A small network was shown many inputs. Here are its activations along a few directions, one row for each input.
Each table varies a few parts of the input and shows all the possible inputs, shuffled.
A made-up example of a description, with smaller parts first: one of 4 places along a line, together with either a single point or one of 9 places along a line or (one of 2 separate values, together with one of 8 places around a ring).
Shared parts are said once, and a part with two or three values counts as separate values.

Other details of the inputs vary at random and push rows far along three fixed directions, the same in every table; ignore that.

Table:
row 1: [42 39 -3 40 -45 -22 -23 54 7 17 41 72]
row 2: [29 -86 -14 -23 10 -18 -10 51 -9 -18 18 8]
row 3: [7 2 -9 -16 13 -9 22 17 -53 -34 7 -18]
row 4: [-41 -80 -21 -52 75 15 55 -5 -10 -42 -46 -92]
row 5: [-17 10 10 22 -6 20 6 -32 92 56 13 15]
row 6: [-14 41 30 21 -27 18 -14 -46 39 31 -15 19]
row 7: [-1 -11 5 1 -13 10 -10 -14 35 18 -5 9]
row 8: [17 16 18 30 -8 -8 -22 30 -31 14 28 42]
row 9: [6 7 -18 -13 17 -4 15 18 -46 -40 -15 -16]
row 10: [-10 68 39 8 -24 -1 1 -33 -44 -21 -33 -10]
row 11: [64 -77 -36 0 11 -35 -23 101 7 -6 54 58]
row 12: [15 -30 2 -22 4 -16 -1 26 -50 -36 -4 -10]
row 13: [36 -49 -29 24 -6 -2 -27 56 85 45 40 70]
row 14: [-1 -20 4 -4 -16 9 -10 -7 30 22 1 -2]
row 15: [-21 68 6 31 -20 5 -2 -41 44 26 -8 10]
row 16: [-8 77 -2 11 -13 -11 8 -27 -45 -24 -11 -7]
row 17: [3 58 9 5 3 -8 22 -17 -40 -28 -21 -13]
row 18: [-5 -66 9 -4 -3 16 -15 -2 81 48 30 15]
row 19: [-4 23 3 -8 -23 -13 -9 -3 -49 -30 -8 -13]
row 20: [-40 -95 -23 -46 77 33 39 -38 58 18 -12 -71]
row 21: [7 -17 -12 -19 -14 -17 -12 21 -51 -37 4 -15]
row 22: [-47 -91 7 -18 80 39 25 -38 53 29 -22 -55]
row 23: [10 2 -9 -17 13 -11 20 15 -55 -33 10 -14]
row 24: [16 6 -18 -16 20 -4 13 8 -48 -37 -2 -8]
row 25: [-41 -83 -35 -60 76 9 44 -24 -23 -40 -16 -86]
row 26: [-6 26 21 35 4 19 -16 -21 25 39 -1 32]
row 27: [16 -36 0 -11 -17 -7 -11 31 -8 -4 23 10]
row 28: [-14 56 29 22 -33 18 -9 -54 39 29 -19 14]
row 29: [-10 78 15 15 -8 -4 24 -18 -36 -27 -40 -21]
row 30: [26 53 4 26 -18 -19 -3 13 -9 -1 5 35]
row 31: [0 12 8 -17 -5 1 0 -5 -52 -33 -18 -13]
row 32: [46 16 9 24 -50 -21 -32 35 6 9 23 57]
row 33: [54 -75 -14 -7 -10 -27 -49 83 -4 12 58 62]
row 34: [-27 75 15 31 -19 17 11 -42 43 34 -30 -5]
row 35: [34 -40 6 23 -39 -4 -42 33 81 63 59 76]
row 36: [-1 3 -11 -6 2 -8 21 32 -46 -33 -6 -17]
row 37: [16 -30 -5 -5 -14 -24 -32 33 -27 -9 27 27]
row 38: [-20 73 15 27 -16 16 9 -45 42 34 -20 -1]
row 39: [-15 67 18 33 -28 10 9 -33 43 33 -5 15]
row 40: [0 6 -24 -5 6 -17 6 24 -43 -34 -2 -11]
row 41: [14 47 20 16 -38 -9 -22 -3 -19 10 3 28]
row 42: [-70 -20 16 4 50 43 14 -80 58 40 -27 -51]
row 43: [1 43 -7 -5 7 -1 16 -5 -47 -34 -21 -13]
row 44: [-5 -4 12 0 -13 10 -10 -20 32 30 0 3]
row 45: [12 -46 -25 -20 31 -5 9 23 -2 -4 18 -8]
row 46: [-58 -64 10 -16 69 47 22 -55 51 42 -26 -57]
row 47: [7 -45 -31 -19 30 -1 11 37 -12 -23 -3 -11]
row 48: [-13 70 29 5 -42 6 9 -32 -44 -23 -25 -26]
row 49: [35 21 -5 14 -4 -21 -4 20 -13 -7 18 32]
row 50: [9 36 -7 -2 1 -11 8 11 -45 -21 -6 -3]
row 51: [10 -28 -6 -26 -1 -12 -3 26 -54 -30 -3 -17]
row 52: [-32 25 -1 33 -11 18 -1 -41 96 52 -6 8]
row 53: [-3 -8 16 -19 -6 -2 0 11 -58 -31 -1 -18]
row 54: [-19 67 21 3 -26 -4 -6 -37 -50 -25 -22 -19]
row 55: [-11 -14 2 -3 -11 2 -17 -18 30 17 8 1]
row 56: [13 -78 -31 -3 23 0 -8 42 72 39 30 23]
row 57: [-6 -7 6 0 -15 14 -6 -22 32 13 -12 -4]
row 58: [0 13 -20 -11 10 -18 8 12 -50 -38 0 -13]
row 59: [2 3 -10 4 12 12 6 -16 36 16 2 7]
row 60: [11 -6 11 -13 -2 -11 -1 12 -47 -32 -8 -8]
Each input here is: one of 5 separate values, together with either a single point or one of 5 places along a line or one of 6 places along a line.
Q: Changing only the choice among 5 separate values turns row 5 into row 50. The same change can be made to row 18. Which row results?
A: row 41
Q: Changing only the choice among 5 separate values turns row 54 into row 60. The same change can be made to row 37. Which row results?
A: row 10
Q: Change only the choice among 5 separate values in row 40. List by row number the other rows that result.
A: row 1, row 29, row 47, row 56
Q: Change only the choice among 5 separate values in row 35. List by row number the other rows that result.
A: row 12, row 28, row 44, row 55
Q: A walk changes only the place on the line of 5. It starts at row 57 and steps to row 7. List the rest of the walk in order.
A: row 28, row 31, row 6

Table:
row 61: [1 -30 -6 -21 22 0 6 6 -33 -22 -4 -16]
row 62: [0 -19 0 -3 -1 5 -2 -2 34 19 3 3]
row 63: [-2 -23 5 -1 4 10 1 -2 35 20 -3 -2]
row 64: [2 61 24 42 -37 1 -23 -28 47 43 9 43]
row 65: [-4 -30 4 1 6 5 0 0 37 16 0 0]
row 66: [-47 90 35 1 -8 17 32 -73 -37 -27 -63 -61]
row 67: [-8 -24 -14 -24 7 -3 7 8 -27 -30 -8 -27]
row 68: [-29 24 4 -14 1 8 18 -30 -28 -27 -33 -45]
row 69: [-7 -27 -2 -4 0 8 3 -5 38 17 9 -3]
row 70: [-1 -5 -30 -9 37 -5 32 21 -22 -26 -1 -20]
row 71: [3 -31 -4 -21 24 0 5 10 -32 -22 -4 -15]
row 72: [12 -14 -7 7 -15 -7 -15 23 15 10 13 24]
row 73: [-6 -22 -3 -1 2 7 -6 -8 36 23 19 4]
row 74: [-4 -18 -11 -13 9 -6 -1 12 -34 -20 -1 -13]
row 75: [8 40 6 16 -21 -11 -13 13 -44 -12 -1 18]
row 76: [3 -26 -5 -24 15 0 11 6 -29 -27 -11 -22]
row 77: [-40 78 28 -6 -6 21 33 -78 -32 -26 -59 -57]
row 78: [-10 -25 4 2 12 7 -4 -8 32 18 4 -1]
row 79: [-12 -30 -1 4 10 11 -5 -1 32 23 2 2]
row 80: [32 88 11 41 -57 -27 -33 26 -52 -5 15 59]
row 81: [-1 -24 -1 -12 20 -7 5 16 -39 -24 -4 -17]
row 82: [24 10 2 22 -31 -14 -24 17 30 20 25 45]
row 83: [5 -6 -26 10 27 4 15 7 46 19 7 7]
row 84: [1 -23 1 -17 24 2 7 8 -38 -23 -9 -16]
row 85: [-7 -31 0 -3 5 5 1 -7 40 15 1 -6]
row 86: [2 68 22 22 -35 -2 -2 -9 -18 -1 -7 13]
row 87: [-2 -26 -3 -4 0 1 -6 -6 42 13 9 1]
row 88: [-46 96 12 29 11 22 39 -80 43 19 -47 -32]
row 89: [14 -14 -16 -10 -3 -17 -12 31 -47 -26 13 5]
row 90: [20 -16 -11 -13 4 -16 -8 31 -50 -26 13 3]
row 91: [6 75 -6 25 2 -1 19 -14 -11 -7 -15 9]
row 92: [2 -30 -1 -24 21 3 14 9 -31 -28 -16 -27]
row 93: [-14 -22 1 -4 8 9 2 -14 31 21 10 -5]
row 94: [30 15 9 31 -27 -9 -31 25 26 36 29 61]
row 95: [-28 23 17 12 -2 14 2 -50 41 24 -12 -12]
row 96: [3 -21 -2 -3 -3 4 -5 -2 37 20 7 4]
row 97: [-4 -18 -4 -17 14 -3 8 11 -39 -21 2 -19]
row 98: [-7 -26 0 -3 1 9 4 -3 36 17 7 -3]
row 99: [-1 -26 4 -3 6 13 0 -8 39 17 -2 3]
row 100: [13 -15 -2 11 -13 -4 -15 27 17 13 11 25]
row 101: [21 21 2 19 -38 -10 -21 14 27 22 29 45]
row 102: [-5 -23 5 5 8 9 -3 2 30 26 13 8]
row 103: [1 -28 -5 -8 -1 4 -4 -3 40 18 9 2]
row 104: [-3 -25 -10 -20 16 -9 3 5 -33 -26 1 -21]
row 105: [23 44 10 14 -24 -18 -16 20 -46 -9 7 29]
row 106: [0 -20 -10 -24 14 -6 3 7 -37 -24 0 -21]
row 107: [-2 -30 -2 -5 12 11 -5 -14 35 20 8 4]
row 108: [1 -23 -4 -22 13 -2 10 13 -31 -25 -11 -24]
row 109: [-6 -31 3 -2 6 10 4 3 36 19 6 -2]
row 110: [41 81 12 30 -51 -25 -30 15 -50 -10 17 58]
row 111: [38 19 -2 13 -24 -26 -22 55 -59 -18 31 42]
row 112: [-2 -24 0 0 8 8 -7 -6 33 25 8 4]
row 113: [15 -21 -13 -14 -1 -15 -4 44 -52 -35 3 -2]
row 114: [-26 39 -13 20 17 14 25 -32 47 21 -20 -11]
row 115: [3 -25 -9 -28 13 -1 9 1 -26 -30 -8 -23]
Q: Changing only one part turns row 68 into row 77. The same change can be made to row 80. Which row results?
A: row 61
Q: Changing only one part turns row 81 into row 84. The same change can be made to row 66. Which row results?
A: row 99
Q: What is each input in this table made of?
A: one of 5 separate values, together with either a single point or (one of 2 separate values, together with one of 5 places along a line)
Q: Change only the place on the line of 5 in row 86. List by row number the other rows that result.
A: row 69, row 98, row 101, row 109
Q: List by row number the other rows that have the choice among 5 separate values in common with row 62.
A: row 63, row 83, row 90, row 94, row 96, row 103, row 105, row 106, row 108, row 112
Q: Change only the choice among 5 separate values in row 90. List by row number the other rows that result.
A: row 74, row 93, row 95, row 107
Q: Change only the choice among 2 separate values in row 99. List by row number the other rows that result.
A: row 71
Q: Change only the choice among 5 separate values in row 114. List by row number the other rows that result.
A: row 70, row 83, row 88, row 91
